Each row below holds a small network's activations on one input, seen along a few directions.
Each table varies a few parts of the input and shows all the possible inputs, shuffled.
Descriptions start from the smaller parts, as in this example, which fits no table here: one of 4 places along a line, together with either a single point or one of 9 places around a ring or (one of 2 separate values, together with one of 8 places around a ring).
Shared parts are said once, and a part with two or three values counts as separate values.

Other details of the inputs vary at random and push rows far along two fixed directions, the same in every table; ignore that.

Rows:
row 1: .07  -.02  -.21  .24  -.53  .48  .24  .36  .21  -.09  -.06  -.20  .16  .19
row 2: -.09  .25  -.07  -.10  -.06  .31  -.09  -.34  .15  -.17  -.04  .05  .04  -.15
row 3: -.02  -.30  -.06  .06  -.42  .30  .27  .30  -.20  -.05  .20  -.11  .25  .24
row 4: .00  -.18  -.08  .16  -.45  .46  .24  .38  .12  -.19  .02  -.01  .35  .34
row 5: -.29  .37  .21  -.30  .32  .01  -.30  -.33  .07  .00  -.01  .25  .16  -.19
row 6: -.39  .34  .20  -.16  .09  .52  -.22  -.17  .30  -.47  .03  -.01  .26  .00
row 7: .27  -.17  -.05  -.06  -.12  -.16  .10  .28  .10  .30  -.07  -.07  -.15  .12
row 8: -.10  .15  -.02  .33  .61  -.48  -.32  -.30  -.13  -.08  -.17  .27  -.25  -.08
row 9: -.12  .53  -.03  .00  .18  .17  -.52  -.51  .64  -.07  -.26  .50  .21  -.21
row 10: .09  -.37  .13  .36  .34  -.47  .17  .32  -.63  -.02  .08  .01  -.17  .20
row 11: .17  -.15  .02  -.22  -.13  -.28  .31  .09  -.41  .29  .14  -.33  -.23  -.17
row 12: .05  .20  -.14  .05  -.10  .41  -.30  -.13  .62  -.19  -.24  .28  .12  .16
row 13: -.13  .29  -.08  -.07  .16  -.04  -.34  -.49  .25  .13  .00  .29  .08  -.24
row 14: .12  -.12  .30  -.39  .49  -.75  -.25  -.07  .01  .53  -.06  .44  -.13  -.11
row 15: .01  -.26  -.11  -.05  -.36  .33  .40  .11  -.07  -.33  .20  -.45  -.10  .08
row 16: .26  -.28  .07  -.29  .13  -.92  .19  .01  -.53  .75  .23  -.11  -.33  -.34
row 17: .08  -.20  -.21  .65  -.08  .20  .21  .43  -.31  -.33  -.11  -.33  -.09  .30
row 18: .03  -.07  .11  -.21  -.08  -.09  .21  .04  -.19  .00  .14  -.46  -.19  -.13
Each input here is: one of 3 separate values, together with either a single point or one of 5 places along a line.
Question: The inputs of row 10 and row 8 match in every part but the choice among 3 separate values. If row 4 is changed in the same way as row 10 into row 8, which row does it become?
Answer: row 9
Question: Change only the choice among 3 separate values in row 18. List by row number the other rows that result.
Answer: row 6, row 15
Question: Change only the choice among 3 separate values in row 7. List by row number the other rows that result.
Answer: row 12, row 14

Rows:
row 19: .18  -.22  -.16  .12  -.29  .21  .19  .31  .09  -.03  -.07  -.04  .00  .28
row 20: .08  -.28  .27  -.24  .45  -.88  .10  .06  -.64  .42  .20  -.05  -.27  -.18
row 21: .00  -.06  -.11  .23  -.19  .24  .24  .19  -.21  -.24  .03  -.34  -.04  .08
row 22: .03  -.21  .02  .14  -.23  .20  .20  .37  -.05  -.10  .03  -.05  .19  .26
row 23: -.36  .70  .04  -.77  -.51  .97  -.32  -.57  .94  -.11  .03  .02  .51  -.31
row 24: .06  -.27  .02  .07  -.21  .19  .21  .35  .00  -.18  .04  -.03  .13  .30
row 25: .11  -.35  .28  -.29  .46  -.88  .12  .04  -.59  .34  .21  -.03  -.34  -.14
row 26: -.25  .62  .23  -.19  .83  -.42  -.63  -.73  .21  .03  -.20  .34  -.16  -.47
row 27: .10  -.33  .21  -.23  .42  -.89  .12  -.03  -.66  .40  .26  .03  -.27  -.19
row 28: -.01  -.10  -.17  .24  -.23  .24  .28  .09  -.23  -.26  .08  -.26  -.05  .08
row 29: -.26  .62  -.13  .20  .05  .67  -.63  -.39  .76  -.27  -.37  .51  .38  .04
row 30: .11  -.16  -.26  .27  -.34  .19  .22  .12  -.01  -.07  .01  -.20  -.07  .10
row 31: .04  -.26  -.04  .15  -.26  .20  .21  .29  -.06  -.12  .09  .04  .20  .24
row 32: .15  -.15  -.14  .19  -.33  .23  .18  .34  .04  .04  -.07  -.05  .06  .24
row 33: .13  -.16  -.20  .21  -.28  .20  .22  .20  .07  -.13  -.01  -.26  -.14  .14
row 34: -.12  .61  .14  -.10  .67  -.47  -.70  -.65  .34  .28  -.25  .38  -.12  -.47
Question: What do these inputs look like to the network?
Answer: either a single point or (one of 3 separate values, together with one of 5 places around a ring)
Question: Change only the choice among 3 separate values in row 31. List by row number the other rows that result.
Answer: row 22, row 24

Rows:
row 35: .11  -.15  -.22  -.27  -.88  .59  .38  .17  .20  .07  .21  -.26  .25  .04
row 36: .09  .02  .12  -.15  .48  -.68  -.23  -.24  -.02  .38  -.07  .35  -.20  -.20
row 37: -.23  .33  .07  .09  .21  .33  -.43  -.22  .38  -.26  -.16  .35  .26  .07
row 38: -.24  .39  .09  .08  .20  .34  -.45  -.18  .36  -.20  -.19  .31  .29  .07
row 39: .12  -.19  -.25  .32  -.43  .44  .28  .27  .01  -.29  -.03  -.25  -.03  .26
row 40: .34  -.54  -.03  .02  -.09  -.57  .42  .41  -.41  .36  .13  -.14  -.25  .09
row 41: .12  .13  .11  -.11  .47  -.67  -.22  -.27  -.07  .36  -.06  .17  -.28  -.34
row 42: -.24  .46  .12  -.59  -.18  .54  -.24  -.36  .63  -.09  -.01  -.02  .25  -.20
row 43: .34  -.52  -.05  -.01  -.09  -.54  .40  .40  -.45  .38  .12  -.13  -.25  .11
row 44: -.02  .10  .13  -.17  .52  -.66  -.21  -.37  -.19  .26  .04  .12  -.28  -.33
row 45: .20  -.54  .05  -.08  -.01  -.52  .47  .29  -.65  .17  .26  -.20  -.24  .03
row 46: .10  -.14  -.24  .31  -.43  .47  .27  .32  -.02  -.23  -.05  -.27  -.01  .25
row 47: -.02  -.14  -.17  .31  -.38  .45  .30  .27  -.08  -.33  .07  -.38  .03  .20
row 48: -.24  .37  .11  .11  .19  .31  -.43  -.18  .40  -.23  -.18  .31  .29  .04
row 49: -.06  .11  .27  -.22  .56  -.68  -.20  -.28  -.22  .25  .02  .20  -.11  -.30
row 50: -.33  .47  .08  .06  .23  .36  -.38  -.29  .25  -.30  -.16  .21  .26  -.01
row 51: -.03  -.14  -.19  .28  -.38  .49  .28  .27  -.12  -.29  .06  -.37  .02  .22
Question: What do these inputs look like to the network?
Answer: either one of 2 separate values or (one of 3 separate values, together with one of 5 places around a ring)
Question: What sort of input is row 35?
Answer: one of 2 separate values
Question: Change only the choice among 3 separate values in row 43. List by row number the other rows that result.
Answer: row 36, row 40
Question: Change only the choice among 3 separate values in row 50. List by row number the other rows that result.
Answer: row 45, row 49
